Each row below holds a small network's activations on one input, seen along a few directions.
Each table varies a few parts of the input and shows all the possible inputs, shuffled.
Descriptions start from the smaller parts, as in this example, which fits no table here: one of 2 separate values, together with either a single point or one of 11 places along a line or (one of 4 places along a line, together with one of 8 places around a ring).
Shared parts are said once, and a part with two or three values counts as separate values.

Other details of the inputs shift rows strongly along two fixed directions, in all tables alike. That doesn't count.

Table:
row 1: [-20 -28  45  18  12  41 -14  -9  19  -4  40  43  -7  18]
row 2: [-23 -72  32  -5 -42 -13 -18  -2  43  49  -1 -10  31  34]
row 3: [-14 -58  27  -5 -39 -27  -8  -3  62  48  18 -21  44  43]
row 4: [ -4 -72  25  -4 -43   8 -19  11  47  45  -1  -6  28  37]
row 5: [ 29  45 -41 -18  24 -26  21  -2 -22 -23  -5 -23  -3 -22]
row 6: [  8  32  -4  -1   4   1   7 -22 -20 -19   4  -4  -9  -8]
row 7: [ -1  24  21  27  15  26 -16 -33 -50 -17  -3  15 -19  -8]
row 8: [  5 -12  35  34 -16  48 -27  -2   0   6  -5  32  -4  25]
row 9: [  9 -52 -17 -37 -26 -47  13  31  44  41  -5 -36  46  11]
row 10: [ -6 -49  -5 -42 -23 -72  21  19  69  46  -2 -50  50  12]
row 11: [ 15   3 -48 -49  -3 -62  20  21  21   6 -11 -47  19 -22]
row 12: [ 15  16 -41 -54   4 -74  44  22  19   3  -9 -50  27 -22]
row 13: [  9  18   5  -1   9   5   6  -7 -30 -16 -15   2 -14 -14]
row 14: [-18 -44 -27 -19 -39 -42  18  35  41  44   1 -34  34  20]
row 15: [-10 -71  22  -4 -45   9 -25   7  45  45   3  -7  30  38]
row 16: [ 14  21   2   0  13   3  11  -6 -29 -17 -11  -1  -3 -12]
row 17: [  1   0 -40 -58  -5 -66  32  23   2  12 -17 -47  25 -22]
row 18: [-24 -25  24  32  12  44 -16  -7  20  -7  30  49 -14  18]
row 19: [ -7  24   2  36  -2  42 -14 -12 -38 -15  -3  17 -25  -3]
row 20: [-11 -18  51  37 -19  34 -34 -37  10   8  16  20   0  33]
row 21: [-17   1  22  12  42  24  -5  -8 -26 -30  18  38 -13 -14]
row 22: [  6  40 -24 -17  22 -39  15 -11 -26 -28 -18 -18 -10 -30]
row 23: [ -9 -65  36  -8 -52  -4  -9   1  67  44   9  -6  30  43]
row 24: [ 24  36 -40 -19  27 -20  20   3 -38 -18 -13 -22   0 -24]
row 25: [ 28  33  15  28  18  36 -14 -17 -23 -29  -1  18 -21  -4]
row 26: [ -6 -18  49  29 -28  40 -28 -29  13   5  12  23  -7  31]
row 27: [ 17  18 -50 -45   1 -64  34  34  23   9 -15 -37  15 -23]
row 28: [ -9  18  10  14  40  39  -8  -5  -6 -28  19  44 -22 -11]
row 29: [ 10  16 -57 -48   3 -63  34  34   0  14 -17 -37  21 -18]
row 30: [ 10  34  22  26   8  32  -6 -31 -25 -22  11  14 -16   9]
row 31: [ -7  24   3  35   3  38 -16  -8 -39 -19 -12  17 -32 -11]
row 32: [  9  35 -35 -20  15 -16  12  11 -31 -13 -26 -10 -16 -31]
row 33: [-13 -37  32  18  17  49 -21  -4   8  -6  30  42  -3  16]
row 34: [ -3  11 -56 -34 -10 -62  28  31  17   9 -12 -43   7 -29]
row 35: [ 14  19 -12   0  10  12  -5  -9 -32 -13  -7  -3  -7 -11]
row 36: [  5  30   8  43   1  37  -7  -7 -19 -21  -2  21 -26  -2]
row 37: [-15 -52  12  -6 -46   0 -17  16  43  49   5  -3  28  37]
row 38: [  0   7   9  12  41  35  -9  -9 -11 -32  26  40 -21  -9]
row 39: [ -1 -17  37  30 -19  48 -30  -3   0   9  -9  30 -14  22]
row 40: [-13 -69  31  -6 -35 -21  -5   8  48  50   0 -16  44  33]
row 41: [ -6  22 -27 -21  46  -4  18  15 -19 -28   6  15 -10 -32]
row 42: [-13 -50  12  -3 -51   3 -19   8  65  49  13  -4  27  44]
row 43: [-27 -32  46  23  19  33 -21 -10  21 -11  36  41  -2  20]
row 44: [ 16  46 -38 -27  17 -33  20  16 -12 -13 -22 -18 -18 -34]
row 45: [-11  12  20  11  42  37  -1 -10 -32 -32  23  40 -22 -14]
row 46: [ 17  29  10  25   6  39 -21 -27 -24 -22   8  15 -22   0]
row 47: [ 18  56 -47 -24  19 -37  24  10 -16 -15 -11 -20  -6 -26]
row 48: [ -5   9 -61 -35 -14 -62  31  28  19  12  -4 -47  15 -20]
row 49: [  4  24  -3  -2   6   7   6 -15 -36 -14  -4  -1  -6  -9]
row 50: [  8  36 -32 -21  32 -42  29  -4 -41 -14 -17 -29   3 -28]
row 51: [  8  32  20  24  15  34  -5 -24 -46 -20   2  16 -16   2]
row 52: [ -9 -27  57  33 -17  31 -29 -27  15  10   1  21  -7  30]
row 53: [  3  12   5   0  15  -7   4  -9 -29 -11 -20  -4 -11 -18]
row 54: [ 10  37   8  25   7  34 -19 -17 -22 -20  -9  26 -33  -8]
row 55: [ -2  18 -11  12   4  10   3   9 -25 -10 -18  -1 -20 -15]
row 56: [  4  33   6  38   4  34  -9  -8 -25 -24 -10  22 -38 -11]
row 57: [  7  36 -40  -5  16 -17  26  20 -33 -19 -21 -17 -11 -32]
row 58: [-16 -47   6  13 -47  -5  -8  16  55  44  18 -10  25  40]
row 59: [-28 -34  25  27   9  46 -12  -2  12  -1  21  46  -9  16]
row 60: [ 24  40 -36 -27  22 -33  16   9 -15 -20 -17 -25 -12 -35]
Description of these inputs: one of 2 separate values, together with one of 5 places along a line, together with either a single point or one of 5 places around a ring.
The inputs of row 2 and row 22 match in every part but the choice among 2 separate values. If row 8 is changed in the same way as row 2 into row 22, which row does it become?
Answer: row 27
The inputs of row 56 and row 55 match in every part but the choice among 2 separate values. If row 5 is changed in the same way as row 56 into row 55, which row does it become?
Answer: row 24
Change only the place on the ring of 5 in row 58. List by row number the other rows that result.
Answer: row 34, row 36, row 48, row 56
Change only the choice among 2 separate values in row 40. List by row number the other rows that result.
Answer: row 10
Change only the place on the line of 5 in row 49. List by row number the other rows that result.
Answer: row 7, row 19, row 35, row 37

Table:
row 61: [-21 -46  17 -20  -4 -20   2   5  26  21   7  -2  25  11]
row 62: [ 18   3  54  42  -5  66 -33 -28 -32  -9  -5  33 -19  20]
row 63: [-20 -25  -2   4 -38 -19  -2   9   8  30 -13 -22  13   8]
row 64: [  0  57 -35  -4  54  -5  25   3 -34 -47   6  11 -28 -39]
row 65: [ 15  34 -37 -45  30 -65  32  -4 -11 -18  -2 -41  12 -33]
row 66: [-12 -38 -16 -16 -17  -2  -3  34  31  29   0  -4  12  11]
row 67: [  0  39 -29  -2  51   1  20  11 -45 -39  -5  13 -23 -41]
row 68: [ -8 -22 -21 -10 -19  -2   0  23  40  16  12   0   9  10]
row 69: [ 32  60 -25 -15  23 -23  19  -9 -32 -25 -11 -19  -9 -25]
row 70: [-17 -26  11 -18  -2 -24   6  -3  33  11  22  -5  18  10]
row 71: [ 14   0  44  47 -13  74 -37 -15 -17  -6 -11  39 -25  20]
row 72: [ 11 -18  -7  -8 -33 -10  -3  14  45  25  -1 -13  16  20]
row 73: [-17 -13  -7   9 -40 -23   3  -3  22  26  -3 -23  13  14]
row 74: [  4  -5  54  35  13  52 -30 -37 -33 -14   5  33 -14  14]
What do these inputs look like to the network?
Answer: one of 2 separate values, together with either a single point or one of 6 places around a ring
The inputs of row 72 and row 71 match in every part but the choice among 2 separate values. If row 73 is changed in the same way as row 72 into row 71, which row does it become?
Answer: row 63
Change only the place on the ring of 6 in row 69. List by row number the other rows that result.
Answer: row 64, row 65, row 68, row 70, row 72
Change only the choice among 2 separate values in row 68. List by row number the other rows that result.
Answer: row 66

Table:
row 75: [ -9 -25   8  -1   3 -17   2  -6   4  -1  13 -11  21   8]
row 76: [  7  19 -26   7 -13  -7  15  16  14 -11  -8  -9  -8 -12]
row 77: [ -4  23 -30  -9  -8 -35  15  -8 -17  -1  -8 -26  -3 -21]
row 78: [ -2  43 -37 -25  48 -25  23  14  -6 -34  15   3 -11 -31]
row 79: [  6  20  41  36   9  64 -20 -21 -52 -16 -12  37 -24   8]
row 80: [  7 -25  28 -13  -8   5   2  -2  29  13  29   4  21  26]
row 81: [-14   4  -6 -17  11 -35  14 -16 -10 -12  -3 -18  -3 -18]
row 82: [  6 -24  13 -16   6  -1   6   2  -1   2   4  -4  23  10]
row 83: [  9 -25   9  -7 -27   7 -28   6  21  24 -10  -7   6  13]
row 84: [ 15 -11  18 -21   5 -13  -3   3  28  -1  10  -5   7   5]
row 85: [ 11  36 -45 -14   8 -30  13   1 -27  -7 -10 -29   6 -27]
row 86: [ 12  43 -46  -8   0 -24  26  19   3 -15 -16 -11  -8 -31]
row 87: [  7 -26  14 -18   9  -9  -7   4  12   9  -8  -8   8  -9]
row 88: [-29 -21  19   3 -24 -14  -2  -6   6  17  -7  -7   8  11]
row 89: [ 10   9 -12 -27  10 -17   5  17 -16  -4 -32 -11  -4 -19]
row 90: [  6 -30  11  -1 -35  20 -15   2  12  28   3  -7  20  28]
row 91: [ -2 -24  26   4  -6  -5  -6 -13  32  18  35   4  26  26]
row 92: [  3  63   8  29  57  55  -6 -30 -45 -60  19  59 -45 -25]
row 93: [ 23   5  -4  -2 -20  -2   7   0   0  15 -15 -19  13  17]
row 94: [-27 -60  25   6  -3  25  -7   7  34  18  20  27  14  25]
row 95: [-12 -22 -20   0 -23  11  -3  22  21  15  13   7   1   9]
row 96: [-19 -48  -2  13 -38  22 -24  23  46  31  17  14   5  23]
row 97: [ -7  18  -7 -22  13 -37  16 -17   2 -14  10 -18  -2 -17]
row 98: [-14   3  43  57  41  81 -33 -20 -31 -33  18  62 -36   7]
row 99: [ -6  -4  10  12 -38 -13  -2 -16  21  21  -9 -20   4  15]
row 100: [-20 -30   9   7  -2  10  -2  25  10  13  -1   6  -1   8]
row 101: [ -3  22  35  50  10  49 -23 -30 -50 -14  -4  32 -21   5]
row 102: [-13  -3 -18  -4  16  -3  14  22 -13   1  -6  11  -7 -10]
row 103: [ 19  29 -28   3  -5 -30  13  -6 -10   7 -17 -29   2  -3]
row 104: [ 39  42 -35 -23   7 -33  13   8 -16 -11 -38 -25 -13 -19]
The inputs of row 90 and row 79 match in every part but one. If row 95 is changed in the same way as row 90 into row 79, which row does it become?
Answer: row 102
What do these inputs look like to the network?
Answer: one of 5 places along a line, together with either one of 2 separate values or one of 4 places along a line
Change only the choice among 2 separate values in row 92. List by row number the other rows that result.
Answer: row 78
Change only the place on the line of 4 in row 97. List by row number the other rows that result.
Answer: row 80, row 84, row 91
Change only the choice among 2 separate values in row 76. List by row number the other rows that result.
Answer: row 86
A walk changes only the place on the line of 5. It starts at row 84 and steps to row 87. List the rest of the walk in order.
Answer: row 89, row 83, row 104
